A small network was trained on made-up records. Each row is its average activation on records with the value named, seen along a few directions.
Related values have similar rows: they may be neighbours, one step apart, or belong to one group.

Other fields vary at random and push rows far along two fixed directions, the same in every table; ignore that.

Values of Y:
y4: 7  4  1  1  -9  8  3  11  3  8  0  -6  3
y1: -25  -3  5  3  13  -13  -2  -15  -12  -17  -7  26  -10
y7: 15  4  -15  -16  -47  6  23  7  4  -13  14  -8  -12
y9: -10  4  5  4  12  -1  -6  1  -7  -6  -10  8  -4
y12: 17  5  3  4  3  8  -13  5  13  23  6  -11  11
y2: -3  1  15  17  39  -3  -29  -11  12  32  -2  4  22
y3: 23  -1  -9  -4  -18  8  9  11  9  8  13  -23  6
y8: -16  0  2  1  16  -11  -13  -7  -12  -13  -9  19  -5
y10: 0  9  7  -5  -5  5  7  -1  5  9  0  -8  -2
y5: 19  7  -4  -12  8  7  -11  4  13  17  8  -30  7
y6: -1  2  7  2  9  -6  -11  -13  10  12  4  4  6
y15: 2  -9  -9  -2  1  -4  0  -3  -1  -12  2  3  -1
y11: -4  -11  -5  4  -5  0  12  7  -11  -16  -7  4  -4
y14: -18  -7  4  7  -16  -4  22  -2  -15  -18  -5  20  -10
y13: -5  -4  -7  -3  0  0  8  5  -10  -12  -6  -3  -7
A value of Y combines one of 3 hidden first parts with one of 5 second parts; all combinations occur once.
Question: y3 and y5 share the first part; y3 and y12 share the second. Which value has the first part of y12 and the second part of y5?
Answer: y8
Question: y6 and y10 share the first part; y6 and y15 share the second. Which value has the first part of y15 and the second part of y10?
Answer: y13

Values of C:
c4: -21  10  13  10  41  -13  -31  -17  0  6  -11  22  2
c11: 27  0  -18  -8  -29  11  13  17  7  5  17  -27  3
c3: 7  -2  1  -7  14  -6  -10  -10  9  7  2  -11  5
c15: -15  -7  7  14  -10  -2  9  -4  -9  -13  -7  31  -8
c9: -1  0  5  6  13  2  -7  9  -10  3  -10  -3  4
c1: -20  -8  -10  -2  8  -10  1  1  -24  -38  -11  22  -17
c12: 2  2  3  3  -16  1  4  -4  7  8  15  4  2
c6: 5  7  4  -5  -1  -5  -13  -11  9  8  5  5  2
c5: 19  11  -18  -33  -61  16  45  12  9  -16  20  -33  -23
c13: -25  2  8  5  -19  -6  17  -3  -17  -17  -7  28  -13
c10: -17  -15  -1  9  8  -10  7  -12  -12  -15  0  18  0
c2: 29  4  -13  -14  -5  7  -12  9  14  13  8  -30  7
c14: -21  -7  5  3  0  -5  15  -3  -17  -12  -11  11  -9
c8: 5  -3  6  9  16  5  -1  1  9  16  -5  -8  12
c7: 28  6  8  12  41  14  -37  15  25  46  -4  -30  33
A value of C combines one of 3 hidden first parts with one of 5 second parts; all combinations occur once.
Question: c13 and c12 share the first part; c13 and c14 share the second. Which value has the first part of c14 and the second part of c12?
Answer: c10
Question: c6 and c4 share the first part; c6 and c2 share the second. Which value has the first part of c2 and the second part of c4?
Answer: c1
